Each row below holds a small network's activations on one input, seen along a few directions.
Each table varies a few parts of the input and shows all the possible inputs, shuffled.
Descriptions start from the smaller parts, as in this example, which fits no table here: ring(5) and (point or (values(2) and line(4)) or ring(11)).
Shared parts are said once, and a part with two or three values counts as separate values.
In the rows, 128 means zero.

Rows:
x1: [134  63  48 102 129 151 116 161  60 116 138  86 137  83]
x2: [142 153 188 138 119 132 152  98 143 127  92 143  81 172]
x3: [136 155 180 143 114 126 145  97 151 122  73 139  76 160]
x4: [133  85  70 113 103 129 112 102 126 136 172 100 156  83]
x5: [163  84  81 127 103 126  93  94 125 168 145 112 138  81]
x6: [108 176 171 146 169 129 116 156 143 124 128 162 163 164]
x7: [136 168 176 157 165 130  96 149 145 151 107 168 144 161]
x8: [119 174 175 140 165 128 102 155 144 143 117 168 152 157]
x9: [108 134 176 118 148 148 178 157  82  72  81 124  76 182]
x10: [128 171 170 161 160 122  91 145 151 148  87 163 141 150]
x11: [155  95 113 119  76 116 158  68 149 122  96 114  74  99]
x12: [131 144 119 164 150 119  72 148 139 177 127 137 167 100]
x13: [105 164 169 120 118 119 177 114 139  86 119 129  95 189]
x14: [130  67  98  85 104 144 196 133  75  72 105  86  75 115]
x15: [140 141 125 160 154 128  76 153 134 181 148 141 169 111]
x16: [111 158 183 124 123 132 175 103 142  98 113 134  97 177]
x17: [103 183 158 141 165 116 118 166 140 113 133 156 163 175]
x18: [157  87  74 133 101 118  88  91 134 160 124 110 132  70]
x19: [158  92 121 113  77 124 167  68 138 132 115 116  81 109]
x20: [127  91  56 108  96 117 113 115 124 122 180  92 155  96]
x21: [105 156 158 141 198 146 117 208  91 101 101 160 142 169]
x22: [122 158 189 119 117 131 161 103 142 119 102 141  87 168]
x23: [148  86  76 107 104 125  98 101 127 156 160 110 143  74]
x24: [105 153 104 144 151 116  97 174 130 140 179 127 190 123]
x25: [110 146 117 149 156 128  95 162 132 152 173 133 190 112]
x26: [141  94 118  92  77 123 175  75 140 120 129 113  84 104]
x27: [123  96  97  92  76 113 189  88 141  83 149  98  91 127]
x28: [124 145 122 143 155 127  81 160 134 171 161 141 176 104]
x29: [108 128  97 143 185 150  97 220  76 132 144 130 169 114]
x30: [129  91 111  97  81 126 189  75 143  97 142 104  94 113]
- The inputs of x4 and x6 match in every part but one. If x1 is changed in the same way as x4 into x6, which row does it become? => x21
- What is each input in this table made of? => ring(5) and (point or line(5))
- Which other rows agree with x25 in the ring(5) part? List them by row number. => x12, x15, x24, x28, x29
- Which other rows agree with x19 in the ring(5) part? List them by row number. => x11, x14, x26, x27, x30
